Each row below holds a small network's activations on one input, seen along a few directions.
Each table varies a few parts of the input and shows all the possible inputs, shuffled.
A made-up example of a description, with smaller parts first: one of 8 places around a ring, together with either a single point or one of 11 places along a line or (one of 2 separate values, together with one of 6 places along a line).
Shared parts are said once, and a part with two or three values counts as separate values.
In the rows, zero is written as 128.

A family of inputs:
x1: [ 99 158 199 100 162 104 110  23 162 214 140  89 122]
x2: [ 75  97 194 116 125 130  95  59 137  77 159 103  33]
x3: [135 110  42 144 155 164 146 218 103 107  60 193 156]
x4: [140 212 110 184 128 135 206 148 126 181 118 100 211]
x5: [190 195 114 149  59 109 121 140 119 185 169  83 196]
x6: [144 207 128 193  93 110 204 172 141 143 157  90 184]
x7: [101  53  94 107 174 156 139 161 106  92  47 199 107]
x8: [128 205 149 178 168 111 202  95 143 189 135  68 180]
x9: [156  43  92  83 111 140  63 143  99  95 111 192  96]
x10: [158 204 145 176  89  97 159 102 158 133 190  27 132]
x11: [ 57  45 155  99 161 121 129 125 128  61 112 163  61]
x12: [108  46 134  63 128 122  52  81 108  95 132 166  80]
x13: [ 82  95 194  81 171 129  74  34 136 154 108 149 102]
x14: [ 93 167 194 133 117 102 132  44 166 132 187  44  54]
x15: [169 207 108 180  50 123 164 155 144 128 178  58 162]
x16: [214 158  73 126  73 141 105 199  98 140 151 137 194]
x17: [ 53  52 136  85 194 142 130  99 118  94  73 172  90]
x18: [113 155 196 103 124  88  90  27 143 187 180  68  92]
x19: [133  47  92 112 101 154 101 167 119  44 116 165  64]
x20: [ 48  90 213 124 169 117 135  79 138  95 136 128  51]
x21: [138  98  61 155 123 145 145 247 116  74 102 183 133]
x22: [164 195 155 144 136  98 135  81 150 218 140  75 195]
x23: [173 105  44 114 127 158  88 196 113 135  75 205 169]
x24: [161 177  70 158 141 159 185 211 102 135  91 151 207]
x25: [ 93  54 136  58 164 133  71  76 126 119  86 186 108]
x26: [192 166  69 155  64 155 146 218 122  87 159 110 162]
x27: [ 85  51 136  92 119 136  91 104 127  45 137 139  43]
x28: [132 203 166 189 133  85 200 119 157 150 172  59 152]
x29: [ 67 161 214 143 162  92 173  62 167 150 169  73  72]
x30: [189  93  43 116  91 150  72 203  99 112 125 184 144]
x31: [105  43 113 120 141 136 138 188 118  60  88 189  81]
x32: [141  53  94  79 146 149  81 137 115 118  62 212 122]
x33: [ 62 163 197 131 195 117 175  39 157 188 134  81 102]
x34: [178 191 152 144  97  81 115  88 133 191 182  51 166]
x35: [ 43  95 194 111 203 140 137  54 129 129  98 137  82]
x36: [ 97  89 192  86 133 115  55  39 116 129 152 129  73]
x37: [167  98  41 144  81 164 110 226 120  61 131 157 115]
x38: [176 201 117 150  97 123 140 133 134 210 125 107 224]
x39: [164 168  88 168 108 137 183 238 117 100 132 140 182]
x40: [198 169  75 126 111 151 123 191 112 164 103 160 220]
The inputs of x8 and x34 match in every part but one. If x35 is changed in the same way as x8 into x34, which row does it become?
Answer: x36
The inputs of x38 and x5 match in every part but one. If x25 is changed in the same way as x38 into x5, which row does it become?
Answer: x12
What is each input in this table made of?
Answer: one of 5 places around a ring, together with one of 8 places around a ring
Start at x6 and move only the place on the ring of 8, one step at a time. The first step leads to x39. Which rows follow, in order?
Answer: x21, x31, x11, x20, x29, x28
Which other rows does x33 become when the place on the ring of 5 takes its other values? List them by row number.
Answer: x1, x14, x18, x29

A family of inputs:
x41: [139 190 171 154  90  97 141  89 147 147 199  46 124]
x42: [162 177  84 155 140 141 171 179 119 177  89 146 220]
x43: [143 199 129 162 155 120 181 132 136 202 110 109 204]
x44: [145  61  87 111  85 143  87 177 112  48 134 162  80]
x45: [155 121  53 134 147 161 148 211 105 133  67 193 190]
x46: [179 205 127 170  69 106 148 146 143 149 191  60 160]
x47: [ 66 136 197 115 194 116 145  35 148 177 109 111 113]
x48: [ 63  78 176  87 199 126 116  57 131 140  89 157  90]
x49: [116  53 127  98  97 135  70 130 119  53 147 152  47]
x50: [105  61  93  99 173 156 123 165 109 102  56 212 129]
x51: [100 141 195 124 107 100 110  47 154 125 190  60  64]
x52: [201 183  81 164  55 128 137 193 124 123 169  96 176]
x53: [103 185 173 146 177 113 174  75 141 199 117  96 169]
x54: [ 97  80 172  98 111 111  79  68 137  86 169 106  40]
x55: [195 126  49 145  62 149 113 225 109  78 143 143 145]
x56: [ 80  52 133  86 185 148 106 119 114 108  69 201  98]
What is each input in this table made of?
Answer: one of 2 separate values, together with one of 8 places around a ring
